A small network was shown many inputs. Here are its activations along a few directions, one row for each input.
Each table varies a few parts of the input and shows all the possible inputs, shuffled.
Descriptions start from the smaller parts, as in this example, which fits no table here: one of 6 places along a line, together with either a single point or one of 9 places around a ring or (one of 2 separate values, together with one of 5 places around a ring).
Shared parts are said once, and a part with two or three values counts as separate values.
In the rows, zero is written as 128.

Other details of the inputs vary at random and push rows far along two fixed directions, the same in every table; ignore that.
To show where, the next rows are all for the same input, with only those details redrawn:
[129 122 155 145 129 154 131 143 112 134 119 129 107 138 134 127]
[ 72 170  30 112 134 110 142 112 142 110 127 135 162 142 160  78]
[110 132 114 145 136 167 130 133 111 125 119 100 126 147 129 101]
[129 123 155 145 129 154 131 143 112 133 119 129 107 138 134 127]
[ 62 174  10 113 138 122 140 107 140 105 127 116 171 148 155  64]
[ 64 173  15 112 137 116 141 108 142 106 127 123 170 146 158  68]
[ 67 162  21 130 146 160 134 110 124 105 123  75 169 157 136  54]

A family of inputs:
row 1: [109 133 115 143 140 167 127 136 115 119 116  98 126 150 130 105]
row 2: [133 140 114 115 118  95 131 120 140 123 129 162 140 109 140 134]
row 3: [137 124 144 128 129 139 116 122 125 136 134 120 123 120 122 124]
row 4: [112 133 114 145 136 169 131 130 107 130 121 106 128 141 130 101]
row 5: [149 117 151 139 129 139 126 132 119 128 122 116 120 124 111 142]
row 6: [144 121 139 135 132 131 128 133 121 124 127 118 126 128 113 140]
row 7: [149 118 152 139 127 142 125 131 118 127 124 117 122 121 113 139]
row 8: [134 119 147 128 126 138 122 122 122 134 130 119 128 121 123 129]
row 9: [135 123 144 129 130 137 118 124 129 135 135 121 121 124 119 126]
row 10: [142 118 157 134 130 144 117 127 124 137 135 117 115 125 116 131]
row 11: [142 113 153 139 123 141 125 132 118 130 126 113 123 121 117 141]
row 12: [129 141 124  97 102  51 139 122 155 130 134 213 134  97 165 159]
row 13: [ 63 160  15 137 151 157 128 117 122  98 123  58 175 170 125  43]
row 14: [149 117 150 138 131 137 127 136 117 125 127 115 121 129 111 144]
row 15: [128 133 117 112 120  88 136 129 143 127 128 156 133 116 139 146]
row 16: [140 114 158 133 129 141 124 131 124 137 128 114 121 127 116 138]
row 17: [142 116 156 134 133 142 118 127 126 137 132 117 114 128 114 134]
row 18: [128 139 101 113 126  95 135 122 140 119 128 148 138 123 132 135]
row 19: [142 115 155 134 134 141 119 131 126 135 137 118 115 133 112 135]
row 20: [145 121 142 135 128 132 127 129 122 126 124 121 124 124 116 140]
row 21: [133 120 133 134 126 133 128 129 123 128 125 113 130 124 119 136]
row 22: [132 120 140 130 128 141 124 124 125 132 131 111 130 127 120 127]
row 23: [136 118 145 130 128 136 125 127 127 134 130 117 126 128 120 134]
row 24: [135 118 146 128 131 133 126 133 129 133 132 118 126 131 118 135]
row 25: [139 114 159 132 127 143 123 129 122 136 130 115 121 124 117 135]
row 26: [139 113 148 133 132 143 124 132 126 134 129 107 123 133 113 134]
row 27: [134 136 114 112 125  89 136 126 141 122 127 159 131 119 134 144]
row 28: [144 112 150 136 127 137 127 137 120 132 124 111 120 127 115 146]
row 29: [137 119 142 129 134 134 120 126 132 133 134 122 119 132 116 132]
row 30: [143 114 155 133 135 141 118 129 128 136 132 118 113 132 112 136]
row 31: [130 140 126  90 111  50 140 128 165 135 136 210 128 110 159 159]
row 32: [129 141 124  96 103  47 142 125 158 130 133 213 131  99 163 162]
row 33: [128 123 155 138 131 152 124 150 116 126 114 127 104 147 131 133]
row 34: [139 115 142 138 130 141 127 136 119 129 128 103 127 130 114 139]
row 35: [130 140 123  95 109  43 145 132 159 129 134 211 129 105 161 166]
row 36: [128 122 132 130 128 145 121 119 121 130 131 105 135 125 121 119]
row 37: [142 115 157 133 134 139 119 132 126 136 136 121 115 132 112 137]
row 38: [129 140 127  92 111  50 141 128 164 134 140 209 130 112 160 158]
row 39: [149 118 151 140 126 142 125 131 118 126 125 117 122 122 113 139]
row 40: [142 116 156 134 132 142 117 127 126 137 133 117 115 129 114 134]
row 41: [125 149 115  94 113  64 130 114 158 134 142 198 132 105 160 138]
row 42: [136 116 143 136 123 138 123 126 118 129 125 117 129 117 121 135]
row 43: [110 132 114 145 136 167 130 133 111 125 119 100 126 147 129 101]
row 44: [145 123 139 136 125 138 123 126 120 125 126 122 131 118 119 132]
row 45: [137 117 141 135 126 133 127 131 123 131 124 116 126 122 119 141]
- What do these inputs look like to the network? => one of 5 places along a line, together with either a single point or (one of 2 separate values, together with one of 4 places along a line)
- A walk changes only the place on the line of 4. It starts at row 37 and steps to row 24. List the rest of the walk in order. => row 35, row 6
- Which other rows agree with row 36 in the place on the line of 5? List them by row number. => row 2, row 3, row 4, row 8, row 12, row 41, row 42, row 44

A family of inputs:
row 46: [123 141 112 116 120  92 136 135 139 119 129 157 136 126 144 139]
row 47: [125 130 125 131 135 132 125 126 128 127 134 122 126 137 121 113]
row 48: [116 134 117 117 128 116 126 126 138 129 131 133 138 134 133 117]
row 49: [146 107 166 148 130 160 125 146 105 129 115  96 119 136 110 136]
row 50: [128 133 116 132 133 132 128 131 124 115 120 119 132 137 124 126]
row 51: [119 126 122 130 130 141 124 123 125 133 129 117 126 129 131 119]
row 52: [123 142 114 115 124 114 126 120 137 124 131 151 130 126 142 121]
row 53: [129 133 134 116 129 110 129 127 143 133 131 160 117 131 138 139]
row 54: [116 128 120 131 138 147 125 128 130 130 133 103 131 141 120 116]
row 55: [135 119 155 125 124 114 122 136 135 135 133 150 112 127 132 140]
row 56: [133 122 147 130 119 118 131 134 128 134 124 153 115 117 139 146]
row 57: [152  99 158 140 140 166 118 126 109 130 140  74 131 124  92 144]
row 58: [140 112 161 150 130 168 126 139 108 135 122 102 115 129 116 135]
row 59: [131 122 142 137 137 143 128 130 124 137 131 118 117 138 118 125]
row 60: [142 114 163 149 134 166 124 131 107 140 128 104 109 133 115 127]
row 61: [107 146  70 121 136 125 137 120 134 111 122 114 148 139 132 110]
row 62: [108 148  84 117 129 118 135 116 138 118 124 140 143 126 141 115]
row 63: [139 110 166 143 135 161 117 141 118 133 132 101 113 139 109 128]
row 64: [123 139 118 113 130 107 126 124 145 124 133 154 128 132 137 125]
row 65: [162 102 152 147 139 168 119 126 112 139 133  80 128 123  85 132]
row 66: [186 116 212 102 107  52 127 137 156 147 131 221  90  85 139 207]
row 67: [136 122 135 142 132 140 137 138 116 128 122 116 120 135 119 133]
row 68: [120 138 106 118 124 103 141 134 137 122 127 145 135 129 141 136]
row 69: [114 133 114 117 129 105 129 124 144 132 133 148 127 130 140 128]
row 70: [111 136 103 128 133 146 127 121 127 128 132 105 139 133 130 109]
row 71: [115 149  98 113 123  98 133 116 140 124 136 157 138 124 147 113]
row 72: [131 135 129 125 123 121 128 128 129 122 123 150 126 123 136 132]
row 73: [142 113 165 145 129 166 117 137 111 134 129 102 115 132 116 126]
row 74: [102 141  74 119 132 123 141 123 132 115 122 109 154 137 133 107]
row 75: [138 121 145 132 122 112 128 141 125 126 121 145 119 126 132 147]
row 76: [140 127 149 136 123 123 131 133 120 130 126 149 119 121 131 136]
row 77: [111 133 103 128 129 139 135 122 124 124 122 113 143 128 131 111]
row 78: [100 141  88 114 134 120 132 117 142 128 131 122 147 138 135 106]
row 79: [106 141  89 120 128 122 123 116 134 121 133 123 143 129 138 103]
row 80: [124 129 129 129 123 129 129 128 123 126 122 131 135 123 133 124]
row 81: [132 115 121 136 133 149 110 114 119 124 133  68 140 122  91 123]
row 82: [119 137 120 114 120 108 128 123 136 130 131 150 136 122 145 122]
row 83: [142 128 146 132 122 110 134 140 125 127 124 154 118 127 130 145]
row 84: [120 142 113 114 126 117 130 119 137 129 129 151 127 126 143 126]
row 85: [125 131 125 128 120 115 126 129 129 125 125 147 129 120 138 130]
row 86: [133 124 154 122 120 122 131 131 129 141 127 149 117 121 140 141]
row 87: [135 119 141 131 123 117 134 141 127 130 121 140 115 127 132 148]
row 88: [128 120 108 129 128 143 122 105 132 120 133  78 158 125 105 114]
row 89: [105 145  77 131 135 135 137 114 126 119 127 112 148 131 131  99]
row 90: [148 114 174 145 122 148 123 142 113 134 124 127 112 123 122 144]
- The inputs of row 58 and row 89 match in every part but one. If row 46 is changed in the same way as row 58 into row 89, which row does it become? => row 83
- The inputs of row 71 and row 73 match in every part but one. If row 60 is changed in the same way as row 71 into row 73, which row does it become? => row 70
- What do these inputs look like to the network? => one of 5 separate values, together with either a single point or (one of 2 separate values, together with one of 4 places along a line)
- Which other rows does row 65 become when the choice among 5 separate values takes its other values? List them by row number. => row 57, row 66, row 81, row 88
- Which other rows does row 52 become when the choice among 2 separate values takes its other values? List them by row number. => row 84
